Each row below holds a small network's activations on one record, seen along a few directions.
Records have a field called M. Each example row is followed by its value.
Records without M are marked none.
Other fields move the rows too, some of them a lot.
In the rows, 500 means zero.
Random noise pushes rows far along 6 fixed directions. That doesn't count. These rows show it; they differ only by the noise:
[470 485 545 609 440 403 393 425 497 501 624 564 613 519 406 499 298 667
 581 351 609 247 503 390 420 332 747 513 583 609]
[542 627 502 596 453 510 375 404 547 357 535 513 508 588 534 635 575 449
 520 434 482 463 455 436 614 520 450 453 643 557]
[406 463 527 628 529 394 491 499 465 596 615 616 567 438 503 477 326 674
 618 510 592 272 502 286 396 340 709 455 495 654]
[521 636 525 583 447 538 257 416 300 169 686 480 392 463 485 588 645 373
 354 602 516 479 340 418 685 466 493 413 579 700]
[525 488 403 473 517 569 672 587 702 594 322 563 402 519 625 546 579 461
 487 580 435 665 524 543 560 663 251 489 371 295]
[631 516 624 421 440 484 259 355 302 208 654 296 583 553 432 491 548 407
 489 313 411 405 482 554 495 455 620 543 790 626]
[596 445 646 417 431 449 242 373 226 228 725 305 596 492 364 416 444 483
 469 315 476 322 478 539 424 364 757 565 742 669]
[552  70 646 294 664 479 595 636 429 636 515 191 554 449 748 321 493 519
 675 341 347 449 695 464 100 509 646 587 700 393]

[527 700 502 548 569 523 423 416 311 334 577 503 475 483 579 569 638 407
 574 622 368 548 433 356 624 521 430 387 638 770] : m16
[523 502 518 596 441 479 385 392 585 487 542 497 606 628 471 577 375 609
 616 236 550 340 539 434 406 429 666 527 725 548] : m7
[447 690 469 603 529 459 448 473 398 406 567 637 474 451 524 561 523 453
 498 698 481 471 414 352 648 482 427 395 426 663] : m15
[569 544 440 512 280 494 385 379 619 387 475 548 542 609 265 515 324 601
 368 280 636 429 511 664 572 448 571 636 446 372] : m7
[517 693 450 582 423 416 543 390 651 614 411 704 679 595 338 534 238 648
 645 359 514 363 550 514 519 464 529 531 495 510] : m13
[592 497 439 552 257 622 250 418 671 208 515 457 389 656 366 617 533 454
 240 270 629 566 421 709 690 528 440 578 543 280] : m4
[543 548 519 452 427 439 451 366 367 372 559 487 579 490 407 451 519 478
 457 536 460 440 494 537 611 449 484 534 499 580] : m1
[522 383 415 371 664 563 856 718 632 828 254 551 415 413 659 410 395 578
 661 557 376 654 624 492 247 669 412 503 375 361] : m14
[552 460 534 639 504 625 277 484 621 304 541 344 392 649 792 723 728 335
 505 335 469 532 508 387 531 605 375 452 808 421] : m2
[411 431 452 652 562 549 466 610 574 463 554 541 319 474 777 630 671 440
 462 655 545 543 443 287 571 545 376 384 450 454] : m14
[507 503 497 577 423 556 344 437 446 308 601 481 416 506 515 557 590 446
 377 521 546 494 432 473 627 473 460 481 544 537] : m1
[579 407 527 393 409 574 392 495 326 304 592 399 399 418 379 403 493 452
 306 487 516 525 443 642 502 480 551 563 491 500] : m9
[380 644 519 760 586 425 420 427 427 549 641 661 554 476 612 598 422 597
 678 585 549 283 469 130 525 363 602 371 596 808] : m15
[566 652 534 609 545 541 300 399 480 315 554 428 523 633 627 691 590 399
 655 323 408 457 481 347 470 554 533 399 892 680] : m16
[480 481 589 581 532 457 255 431 305 203 708 355 451 488 718 592 771 309
 431 614 471 415 445 291 630 465 452 416 639 632] : m13
[436 696 468 593 524 416 446 423 338 388 613 643 538 456 496 540 531 475
 541 708 457 447 410 345 670 442 459 385 452 722] : m16
[545 547 515 488 620 475 576 512 502 584 453 489 581 529 625 526 472 534
 761 418 348 478 570 388 348 555 538 441 691 604] : m11
[583 580 573 294 571 280 716 363 375 670 424 500 858 498 404 318 346 582
 802 468 245 363 662 535 406 468 537 574 552 618] : m13
[533 404 663 473 450 410 251 328 342 321 692 279 687 603 471 477 560 433
 494 304 457 311 530 503 492 373 629 568 770 582] : none
[577 636 460 624 541 554 482 461 748 535 358 527 550 690 652 711 504 503
 758 237 410 509 574 407 408 632 453 422 820 500] : m12
[481 379 513 505 647 562 537 632 406 512 529 442 376 398 711 472 577 477
 593 590 419 575 517 359 374 534 502 401 576 584] : m5
[437 349 415 453 422 580 512 635 514 455 499 539 302 417 442 436 549 436
 168 679 604 642 404 659 610 537 357 529 169 272] : none
[423 460 451 683 565 528 546 606 662 650 470 620 427 498 692 590 429 603
 622 496 566 453 543 298 410 504 498 431 491 472] : m2
[590 659 449 518 409 539 411 421 574 334 449 538 513 611 438 609 542 421
 501 396 438 570 467 608 618 589 385 469 611 464] : m3
[518 389 460 274 631 549 709 687 279 535 453 464 337 272 555 299 539 451
 431 793 358 702 487 556 421 592 416 482 265 505] : m8
[477 457 555 615 484 495 302 460 341 367 702 477 482 456 475 500 409 599
 524 410 592 330 455 350 404 342 765 458 661 723] : m12
[499 481 441 485 531 514 578 567 589 554 400 551 484 510 555 493 448 500
 548 508 452 564 548 523 457 571 414 490 446 392] : m4
[542 776 349 532 430 542 589 502 601 494 377 745 428 498 345 568 413 536
 464 582 498 614 402 578 670 595 367 447 323 500] : m15
[658 416 457 372 399 682 445 591 520 363 421 406 317 478 352 440 394 504
 348 294 527 654 492 761 380 592 561 583 531 361] : m10
[461 684 383 594 568 554 608 598 475 521 436 717 332 382 566 576 535 473
 509 766 482 603 408 369 565 596 363 336 350 630] : m6
[619 786 445 403 487 545 538 434 316 346 444 572 470 432 329 458 521 436
 497 624 342 665 429 617 660 575 387 446 471 698] : m5
[642 373 613 272 498 491 434 492 257 396 567 286 589 450 388 304 359 500
 533 310 372 450 589 668 280 469 682 629 652 529] : m2
[511 607 476 593 475 512 434 485 412 458 569 620 484 444 362 498 314 642
 583 429 562 418 453 436 422 410 706 436 574 722] : m3
[599 601 505 485 491 540 444 473 469 404 473 486 504 527 479 538 473 461
 571 392 415 515 508 534 456 563 500 474 658 564] : m9
[497 557 438 446 544 468 656 531 491 610 395 618 532 445 460 436 376 557
 579 587 432 519 534 503 427 538 476 482 393 530] : m12
[490 612 462 498 672 556 599 614 253 507 508 588 358 297 568 455 495 488
 612 736 396 590 445 338 389 545 532 331 497 809] : m3
[572 552 510 454 406 451 473 443 444 463 524 557 596 485 277 418 284 618
 539 365 509 398 510 608 443 425 654 552 519 556] : m9
[437 435 435 527 577 464 689 613 569 747 428 657 520 426 507 412 272 706
 671 519 513 464 567 422 331 460 597 471 389 507] : m4
[541 569 556 473 604 498 484 463 304 417 539 436 501 443 618 512 602 391
 599 591 356 481 503 363 442 541 482 419 667 720] : m6
[410 449 434 705 424 471 442 510 706 512 506 640 428 533 561 626 459 589
 442 484 706 372 479 339 528 445 533 454 417 428] : m10
[449 527 419 652 490 540 439 531 606 420 506 578 340 513 642 666 610 455
 415 577 605 499 424 332 576 552 432 406 458 485] : m11
[615 443 485 402 325 672 332 527 458 286 541 398 332 482 242 439 393 500
 227 313 632 605 417 805 490 501 625 626 491 375] : none
[606 276 587 316 541 523 500 545 372 524 537 298 553 466 460 318 327 596
 600 250 414 457 608 597 197 461 739 615 681 498] : m8
[463 467 459 556 388 393 524 478 624 592 495 660 613 522 339 459 240 701
 538 391 623 332 536 528 444 385 643 550 388 426] : m1
[520 344 584 561 355 450 225 416 426 269 698 376 511 525 460 500 473 526
 372 322 654 292 509 476 488 346 691 579 595 486] : m6
[479 375 519 441 628 554 552 625 252 501 578 458 365 300 575 360 493 517
 515 665 444 555 485 406 364 471 583 434 476 670] : m5
[560 396 604 476 509 491 319 445 347 337 637 306 519 509 555 484 504 483
 520 337 488 374 537 421 363 434 687 539 731 609] : m11
[518 583 441 551 545 559 552 524 587 518 436 558 443 536 640 598 575 455
 570 540 416 588 492 434 561 611 337 440 532 477] : m14
[499 486 483 538 394 586 292 491 334 249 676 499 323 415 357 486 456 501
 248 532 645 477 342 518 567 415 632 501 451 593] : m8
[589 517 667 405 619 459 347 397 128 290 678 278 617 460 584 439 606 371
 670 464 264 417 520 404 393 462 612 441 876 820] : m10
[549 546 571 322 658 406 580 470 113 482 560 419 597 350 491 338 462 482
 666 619 299 443 540 400 315 475 647 463 595 834] : m7

Here are new rows. What is M for each?
[592 308 538 250 487 522 555 532 352 484 500 345 508 427 394 283 396 521
 429 434 417 542 556 696 360 499 579 640 466 415] : m8
[533 631 488 454 502 533 393 515 168 298 640 547 396 334 320 422 393 493
 410 609 497 493 361 503 471 454 663 437 473 773] : m11
[413 423 495 608 559 604 351 606 312 278 657 469 210 344 705 544 720 343
 288 801 558 576 371 315 599 500 406 369 419 601] : m10
[646 455 620 323 509 527 320 465 198 260 631 259 523 462 426 383 462 417
 491 340 370 475 512 603 366 483 663 567 732 622] : m15
[595 515 496 337 325 481 365 422 335 246 554 456 535 480 200 367 375 466
 285 440 509 499 465 788 563 459 552 625 400 434] : m12
[584 631 457 431 417 404 623 379 584 576 384 604 668 554 329 457 356 605
 588 411 447 441 564 602 563 504 476 576 437 473] : m13
[483 355 468 461 467 536 457 589 377 436 577 497 345 367 405 399 358 591
 346 518 642 466 454 492 365 426 707 531 374 531] : m16
[594 639 528 395 460 432 407 364 351 279 528 426 603 544 446 498 582 362
 479 509 361 493 496 573 619 538 418 525 566 556] : m11
[311  89 485 630 554 548 427 729 447 471 707 463 179 303 763 474 590 544
 264 723 753 440 419 232 413 390 618 439 281 428] : m8
[540 567 482 540 499 527 490 493 514 505 502 549 489 509 477 535 404 573
 579 408 497 464 489 451 440 502 580 482 584 581] : m14
[601 481 561 470 400 542 256 371 394 246 626 341 524 586 403 517 482 470
 442 260 505 433 476 568 482 447 647 567 753 562] : m16
[561 390 548 406 511 529 405 483 385 375 549 333 510 521 563 451 533 422
 487 410 407 515 553 550 425 522 505 556 632 468] : m7
[533 855 361 613 506 596 546 478 560 396 385 709 374 512 544 677 660 378
 510 710 396 708 383 466 779 670 183 329 451 597] : m10
[433 552 482 516 464 340 557 385 404 574 542 636 662 459 377 403 326 634
 541 594 537 322 541 425 540 356 577 547 341 610] : m7
[593 484 554 304 672 485 696 530 343 626 383 400 602 429 596 344 473 469
 739 529 216 571 652 517 311 590 445 508 613 594] : m10
[601 546 540 399 530 433 506 437 497 483 444 424 660 589 499 501 447 480
 677 318 345 447 586 532 370 555 546 525 700 519] : m11
[441 495 483 550 524 527 398 563 253 378 655 568 363 329 437 445 401 533
 410 638 587 437 386 393 419 413 679 414 445 716] : m12
